Each row has a name. Each piece below is followed by the name of the row it came from, unless a question asks for something else. Each question is about the rows just above it. Places in a row count from 1.

Columns, left to right: E U P L Y A T
Vedes: [119  92 105 124  86 101 133]
gab: [ 86 105 116  92 111 135 132]
lize: [116  92 105 124  86 101 133]
Bipab: [101  92 116 133 105  87 124]
Guz: [164  79 114  76  75  79  92]
Put [ 92 105 124  86 101 133 116] back in order: which row is it?
lize
Which column holds this, read top down? [105  92  92  79]
U
[132 135 111] is which row, read backwards?
gab
[105 133 116  92 101] is which row, read backwards?
Bipab

Columns, left to right: S D M V F G H Q
ges: [158 121 112 159 174 161  91 113]
Fusu: [158 161 174 121 159 112  91 138]
kas: [158 161 174 121 159 112  91 113]
sibib: [113 121 159 175 158 112  91 161]
key -> tag
[113] -> k196
[112] -> k683
[160] -> k5
[161] -> k907
[159] -> k899
[114] -> k985
Look up the entry of ges at place 8 in the table:
k196
[138  91 112 159 121 174 161 158] is which row reordered?
Fusu
The row with [158 161 174 121 159 112  91 138] is
Fusu
Where do [113 121 159 175 158 112  91 161] appear?
sibib
Which row holds these entries in another order? [161  91 112 158 175 159 121 113]
sibib

Columns, left to right: W J K C R Z
Bebib: [151 106 114 132  98  95]
Sofon: [ 79 159 115 130 142 157]
zigu: [140 103 145  96 129 131]
Rilum: [ 88 169  91 154 152 147]
Falu: [ 96 145 139 105 145 137]
Tulo: [ 88 169  91 154 152 108]
sogu: [120  93 155  87 112 136]
vos: [139  95 135 127 140 157]
mase: [109 152 169  91 154  88]
bonu: [139 129 145 103 131  96]
find: [140 103 145  96 129 131]
zigu
Put [ 91 169 152 154 108  88] back in order: which row is it?
Tulo
[ 96 129 131 140 103 145] is which row reordered?
zigu
Which row holds this, read backwards? [ 88 154  91 169 152]
mase
Which column holds this, read top down? [ 79 140  88  96  88 120 139]
W
Which column holds [139  91 155 135] top down?
K
tags:
[145] -> k561
[140] -> k113
[152] -> k75
The tag of Falu, keyed by place 5:
k561

Columns, left to right: tes Tole kave ped nepe Bes
Dosu: [152 191 196 177 156 133]
rab: [117 111 116 123 122 121]
gadi: [159 162 150 140 145 154]
vib: [116 114  97  89 103 123]
key -> tag
[177] -> k233
[140] -> k887
[97] -> k569
[89] -> k202
[123] -> k387
Look up the entry of vib at place 4 in the table:
k202
The row with [116 114  97  89 103 123] is
vib

Columns, left to right: fevi tifas noz lape dasok lezim dok
Gamek: [159 109 103 141  95  95 113]
Lal: [113 141 159 103  94 109  95]
Rigu: [121 146 171 147 152 112  85]
ninob: [ 95  94 159 103 108 113 141]
Put [ 95 159 103 141 113 108  94] back in order: which row is it?
ninob
Which row holds these entries in another order? [ 94  95 103 108 113 141 159]
ninob
Put [ 94  95 103 109 113 141 159] back in order: which row is it?
Lal
[109 112 113] is in which column, read top down?
lezim
Put [141 113 108 103 159  94  95] back in order: which row is it?
ninob

Columns, left to right: dulub pum mido vofi
bubi: [109 143 179  69]
kad: [181 143 115 104]
tuk: [ 59 190 111 151]
Tibe: [149 143 115 100]
Rabu: [ 69 179 109 142]
[142  69 179 109] is which row reordered?
Rabu
Which column holds this, read top down? [109 181  59]
dulub
find: [181 143 115 104]
kad
[190 143] is in which column, read top down?
pum
Which column holds [115 111 115] top down?
mido
[115 111] is in which column, read top down?
mido
Which column holds [100 142] top down?
vofi

Columns, left to right: Mubiz naban pobad Naze Taku
zefu: [ 94 121 150 155 141]
Dipun: [136  88 179 104 112]
Givo: [148 143 150 162  82]
Mugi: [ 94 121 137 155 141]
key -> tag
[162] -> k462
[111] -> k941
[112] -> k42
[105] -> k904
[104] -> k246
Look up the entry of Dipun at place 4 in the table:
k246
Put [141  94 121 155 150] back in order: which row is it?
zefu

Columns, left to right: lugi Bimel Ropab Das bise Gapof vogo vot
mup: [ 97  93 132  89 110 148 143 143]
Geki: [ 93  97  89 143 133 143 110 148]
nop: [135 127 134 130 128 125 124 119]
Tid: [133 126 128 128 130 128 126 129]
sep: [110 148 142  97 133  93 143  89]
key -> tag
[128] -> k822
[143] -> k749
[93] -> k380
Join sep by its entry at place 6:
k380
Which column holds this, read top down? [ 93 135]
lugi
[ 93  97  89 143 133 143 110 148] is in which row?
Geki
Put [148 110 143 133 143  89  97  93] back in order: which row is it?
Geki
Put [ 89 143 133 143 110 148  93  97] back in order: which row is it?
Geki
find: [135 127 134 130 128 125 124 119]
nop

Columns, left to right: gav Somel mag gole vuf
duni: [124 162 166 116 148]
kuro: [142 132 162 114  89]
Zezu: [136  92  86 180 165]
fude: [158 121 173 124 119]
vub: [127 178 125 177 137]
Deteg: [138 172 126 155 100]
kel: [148 130  73 116 148]
pesi: [127 178 125 177 153]
Durof: [133 180 103  85 141]
gapu: [147 123 168  85 158]
[162  86 173] is in which column, read top down?
mag
find: [124 162 166 116 148]
duni
tags:
[137] -> k565
[89] -> k974
[142] -> k286
[165] -> k223
The tag of kuro, keyed by place 5:
k974
Which row holds [114 162] read backwards?
kuro
Which column holds this, read top down? [132  92 121 178 172 130 178 180 123]
Somel
[148  89 165 119 137 100] is in which column, read top down?
vuf

Columns, left to right: votap buz Taz soz Fadin pefi mava nug Vasu vumos
roli: [158 148 168 103 124 125 105 166 160 102]
Gafa: [172  93 163 137 121  95 138  90  84  89]
geken: [ 72  87 143  68 143  81 175 120  83 160]
zev: [148  99 151 120 106  95 115 106 104 111]
Vubu: [126 141 137 111 122 130 111 152 154 135]
rav: [158 138 120 179 174 145 180 103  87  85]
gabut: [162  64 181  96  80  62 102  83 102 115]
tol: [127  90 165  77  69  86  76 129 148 157]
Debe: [163  75 183 102  80  70  99 101 108 121]
tosu: [175  81 160 144 120  87 143  72  68  83]
[ 83  68  72 143  87 120 144 160  81 175] is which row reordered?
tosu
Table of tags by key:
[160] -> k105
[95] -> k631
[85] -> k323
[94] -> k765
[110] -> k348
[111] -> k900
[106] -> k306
The tag of zev, keyed by place 10:
k900
[175  81 160 144 120  87 143  72  68  83] is in which row?
tosu
Which column holds [148 126 158 162 127 163 175] top down?
votap

Columns, left to right: menuv bipu zese lib deka Kigu rimoz Gomaf
kom: [131 145 153 115 127 155 144  61]
vela: [122 128 124 127 145 169 131  70]
Pap: [125 138 140 121 134 164 137  64]
fuved: [124 127  70 131 123 128 169 145]
zode: [125 138 140 121 134 164 137  61]
Which column holds this, read top down? [153 124 140  70]
zese
Which row holds [125 138 140 121 134 164 137  61]?
zode
Which column holds this, read top down? [ 64 145]
Gomaf
Which row holds these entries in another order? [ 70 122 128 124 127 145 169 131]
vela
[ 61 144 155 127] is which row, read backwards?
kom

Columns, left to right: Mav tidug zupo mevof Bup
fep: [ 90  72 168 172 170]
sila: [169 168  72  90 169]
vufi: [182 171  78 105 125]
Kiz: [169 168  72  90 172]
[168  72] is in which column, read top down?
zupo
Put [169  90  72 168 172] back in order: which row is it?
Kiz
Which column holds [125 172] top down?
Bup
find: [169 168  72  90 169]
sila
Put [172 169 168  72  90] back in order: which row is it?
Kiz
Which column holds [ 72 168] top down?
tidug

Columns, left to right: Lepak moz molu vatuf
tevo: [130  90 100 132]
Fuzol: [ 91 130 132 100]
fafot: [ 91 130  94 178]
[100 132 130  91] is which row reordered?
Fuzol
key -> tag
[132] -> k627
[94] -> k676
Join fafot by its entry at place 3:
k676
[130 130] is in which column, read top down?
moz
Which column holds [100 132] top down?
molu
Where do [ 91 130 132 100] appear?
Fuzol
find: [ 91 130  94 178]
fafot
[130  91] is in which column, read top down?
Lepak

Columns, left to right: Bav Sivoz deda Nabas tanuf nopam fid bot dalo
karu: [147  94 131 140 151 136 108  93 111]
vura: [133 133 138  92 130 144 116 149  95]
fila: [133 107 120 157 142 129 158 102 136]
zosa: [102 142 120 133 107 136 157 157 129]
mevon: [126 128 119 149 124 131 156 125 141]
tugu: [116 126 117 148 120 120 152 115 144]
zila: [132  94 127 132 149 118  94  85 113]
Let: [133 107 120 157 142 129 137 102 136]
valip: [128  97 128 138 145 107  95  79 120]
beva: [141 117 138 104 149 148 108 136  97]
mumez: [136  94 124 152 144 119 113  80 124]
[136 133 107 120 157 142 129 158 102] is which row reordered?
fila
Table of tags by key:
[137] -> k217
[113] -> k857
[114] -> k903
[152] -> k295
[94] -> k472
[116] -> k355
[107] -> k966
[108] -> k38
Join mumez by its entry at place 7:
k857
[120 129 157 158 136 142 133 107 102] is which row reordered?
fila
find: [126 128 119 149 124 131 156 125 141]
mevon
[ 94 107] is in which column, read top down?
Sivoz

Columns, left to right: tani Dal nobi Vuzan lovas Nasu sideg
zupi: [176 144 148 131 115 142 137]
fuduz: [138 134 124 135 117 130 137]
Fomov: [137 137 133 137 127 133 116]
bas: [130 109 132 125 143 120 141]
rig: [149 127 154  93 126 141 123]
mova: [130 137 117 134 124 136 138]
dipi: [116 100 123 131 140 111 155]
Nani: [ 94 116 100 123 132 107 132]
find: [137 137 133 137 127 133 116]
Fomov
tags:
[134] -> k496
[116] -> k117
[109] -> k346
[100] -> k555
[176] -> k431
[127] -> k236
[144] -> k621
The tag of zupi, keyed by place 2:
k621
Which column holds [131 135 137 125  93] top down?
Vuzan
Put [117 130 137 138 134 124 135] back in order: which row is it?
fuduz
[132 123 100 116] is which row, read backwards?
Nani

Columns, left to right: rer vana Feni kuf Pav Kebed guk Navok
tuler: [118 118 101  67 164 127 146  99]
gani: [128 169 127  97 122 146  65  96]
Derog: [114 107 105  60 178 134 155  97]
dez: [167  96 107 114  60 111 131 148]
Duvof: [122 128  97  69 178 133 151  93]
loro: [122 128  97  97 169 127  65 146]
Vapo: [116 116 103  63 166 128 144  99]
zep: [116 116 103  63 166 128 143 102]
kuno: [114 111 107  60 168 131 148  96]
vileb: [118 118 101  67 164 121 146  99]
Dezaf: [117 116 106  65 169 127 146  97]
Which column holds [ 96  97 148  93 146  99 102] top down?
Navok
Put [146  65 127 169  97  97 128 122] back in order: which row is it?
loro
[166 166] is in which column, read top down?
Pav
Which row holds [ 97 146 127 169  65] read backwards?
Dezaf
Which column holds [97 60] top down?
kuf
[103 107] is in which column, read top down?
Feni
Put [ 96 148 131 168  60 107 111 114] back in order: which row is it?
kuno

Columns, left to right: Zuva bedi Vaset Zolu pira nokal Pom vodu pite Rar
zeva: [151 117 125 105 107 104  84 154 173 107]
nup: [152 109 118 118 112 175 153 162 141 106]
netu: [141 117 124 119 127 179 158 159 136 112]
fad: [162 142 152 112 153 106 109 175 118 118]
gam: [111 123 117 108 151 158  90  94 134 168]
puru: [107 130 132 134 140  81  88  89 121 150]
Kep: [114 121 119  98 151 168  96 107 152 165]
Kedu: [139 125 131 100 117 102  81 143 175 117]
lumo: [131 113 106 156 121 152 132 111  66 156]
Kud: [132 113 106 156 120 152 132 113  64 155]
Which column holds [125 118 124 152] top down?
Vaset
Put [106 141 162 153 175 112 118 118 109 152] back in order: which row is it?
nup
[102 152 152] is in which column, read top down?
nokal

Columns, left to right: Sunud pir zudo Deril Sukug
sapa: [125 120 101 137 140]
gefez: [125 120  74 137 140]
zafov: [125 116 101 137 140]
Vog: [125 120  98 132 152]
Maz: [115 137 103 130 118]
find: [125 120 101 137 140]
sapa
tags:
[138] -> k874
[126] -> k199
[132] -> k684
[137] -> k265
[125] -> k591
Join sapa by its entry at place 4:
k265
find: [125 120  98 132 152]
Vog
Which column holds this, read top down? [ 74 101]
zudo
Which row holds these entries in another order? [140 137 101 120 125]
sapa
find: [125 120  74 137 140]
gefez

